These are the activations of a small neural network, seen along a few directions. Each row is one input.
Each table varies a few parts of the input and shows all the possible inputs, shuffled.
A made-up example of a description, with smaller parts first: line(6) and (point or line(9) or (values(2) and ring(8))).
Shared parts are said once, and a part with two or three values counts as separate values.

Other details of the inputs vary at random and push rows far along three fixed directions, the same in every table; ignore that.

Table:
r1: [ 16  42 -73   4  -4   0  11 -14  37 -55 -17 -10  24  19]
r2: [ 46 -62  41  42  -1  29   5 -27 -12   7 -34 -24  32   2]
r3: [ 18 -60  49  21 -23  39 -13 -17   4  28 -19 -34  35  27]
r4: [ 17  59 -32 -17   3  -9   7   9  42  15  33  -3 -17   3]
r5: [ 17  -9  26  17  30 -10   9  -7 -15  57  49  23 -20   3]
r6: [-49  74 -34 -28 -14 -34 -14  22  10 -34  12  21 -35   5]
r7: [  2 -16   1  17  -9  19  -9 -11   0 -33 -51 -33  16 -19]
r8: [ 16  49 -51  -2   9   2  17  13  16   5  19  15 -28  29]
r9: [ -6  -9  24  19 -19   6 -24 -29  19 -32 -26 -25  27  -5]
r10: [ 39  46 -66  42  18  40   4 -35  69  21   8 -45  14  37]
r11: [-34  16  22  -9 -46 -12 -29  12 -16 -81 -73 -13  -5 -37]
r12: [  5  61 -68  22   6  18  -4 -16  41 -39 -23 -23  -9   8]
r13: [ 70  43 -56  13  -6  36  29 -16  77  15  -1 -45  31  26]
r14: [-15  -3  28 -33   8 -45  14  20 -24  -2  25  34 -16 -45]
r15: [-30  19  37 -15  -2 -30 -15  24 -29  20  22  28 -47 -22]
r16: [-23  -7  23 -50  -8 -33  13  39 -26   7  20  29 -18 -25]
r17: [-18 -11  14  13 -15  18 -27 -20  18 -22 -30 -39  21 -14]
r18: [ 64 -48  11  16  13  34  32   3  -7  62  12 -10  13  31]
r19: [  7 -22  14   7  28  -7  10  -8 -22  56  51  29  -9  19]
r20: [-17   5  25  -3  17 -33   0  12 -43  -3  17  45 -44 -26]
r21: [-33 -58  36 -11 -28  11 -17   3 -20 -29 -45 -17  41 -13]
r22: [  3  37 -63  -5  24   4  14  10  12   4  20  17 -16  28]
r23: [-47 -12  17 -43   9 -30  -8  26 -27  11  31  30 -14 -13]
r24: [-54  -8  13 -22 -41 -23 -24  -4  -9 -88 -52  -4  32 -29]
r25: [ 36 -46  48  49 -13  47 -11 -19 -12  24 -40 -26   5  15]
r26: [ 21 -27   4  10  32  -1  20  -1 -33  45  40  36 -17  16]
r27: [-46  55 -40 -41  -3 -47  -9   7  16 -48  24  27 -11  -9]
r28: [ -4 -24   8  -2  29   2   7   8 -21  64  44  21 -10  22]
r29: [-24 -46  46   0 -22  11 -17  -5 -16 -26 -47 -30  26 -41]
r30: [ 22 -37  -4 -14  32   1  29  23 -28  49  31  22  -3   8]
Description of these inputs: ring(5) and ring(6).
Changing only the ring(6) part turns r20 into r26. The same change can be made to r5. Which row results?
> r19
Change only the ring(6) part in r4. List by row number the other rows that result.
> r3, r9, r17, r23, r27

Table:
r31: [ 47   6 -18  49  10  37   1 -27  27  11 -15 -29   9  25]
r32: [-21 -14   7 -13 -33  -3 -17  -7   9 -59 -40 -21  34 -15]
r33: [  3 -31  42  22  -3  17 -18 -21  -1  30   5 -13   5  11]
r34: [ 27   2 -42   5  33  14  21 -10  22  42  40   4  13  43]
r35: [ 13 -41  34   5  14  -1  12   5 -34  13  -9   9  -6 -18]
r36: [-38   9  18  10  -8 -15 -25   5 -42 -46 -35  23 -33 -23]
r37: [ 40 -15 -24   7   0  28  17 -21  46  14  -2 -42  53  12]
r38: [ -1  55 -27  15 -22   8 -20 -22  51 -46 -35 -41  11 -13]
r39: [-32  -1  27  22 -30   4 -36 -21  -2 -35 -35 -15   9   6]
r40: [-17  17 -16 -17  13 -30  13  22 -34 -26   1  39 -36 -26]
r41: [-37 -21  23  -7 -20   3 -24 -11   8 -18 -17 -20  34  -7]
r42: [  6 -50  33 -12  -1  -9  11   5 -28  15   5  10  18  -8]
r43: [ 36  26 -27 -14  22  -7  34   8  29  30  36  -3  -4 -19]
r44: [ 27 -54  21   2 -18  33   7   6  -4  18 -28 -28  34  13]
r45: [ 54  32 -26  23  21   8  21 -11  28  40  31   0 -11  18]
r46: [-10 -14  12 -32  22 -23  11  15 -11  46  60  34 -12   0]
r47: [-25  50 -28  13 -23   9 -29 -27  53 -41 -24 -40  16   6]
r48: [-16 -63  35   3  21   2   2   5 -59  38  23  35  -4  11]
r49: [-50  39 -19  -3   6 -26 -18   9 -26 -32   7  35 -41   0]
r50: [-12 -41   3   8 -10  10  -6  -6 -29 -34 -38   0  23   1]
r51: [-42  18  -5 -33   0 -38  -4  17 -13 -11  28  36  -9  -5]
r52: [ 11  31 -65 -12  10  -5  17   2  28 -27   5  -2  14  13]
r53: [ -7  77 -35 -20   4 -34  -1  11  26 -24  21  16 -39 -20]
r54: [ -1 -29  12   4 -22  33 -10   0   7  11 -22 -24  29  29]
r55: [ 31 -27  39  29 -16  39  -7  -3  -5  26 -33 -30   1   9]
r56: [-27  59 -41  -8  18 -26  -7   7   9 -11  28  23 -36   8]
r57: [ 23 -13  24 -25  24 -23  29  20 -19  40  42  27 -25 -28]
r58: [-15 -27  52  -4  -2   2 -10  22 -37  48  14  12 -29   2]
r59: [ 60  20 -36  -3  12  21  41  19  29  39  19 -10  -7  14]
r60: [-28   0  28 -16 -21 -29  -6  12 -26 -49 -31  13  -8 -39]
Changing only one part turns r53 into r46. The same change can be made to r38. Which row results?
> r41
Describe the family of inputs behind these rows.
> ring(5) and (point or line(5))
A walk changes only the ring(5) part. It starts at r52 and steps to r34. List the rest of the walk in order.
> r56, r31, r35
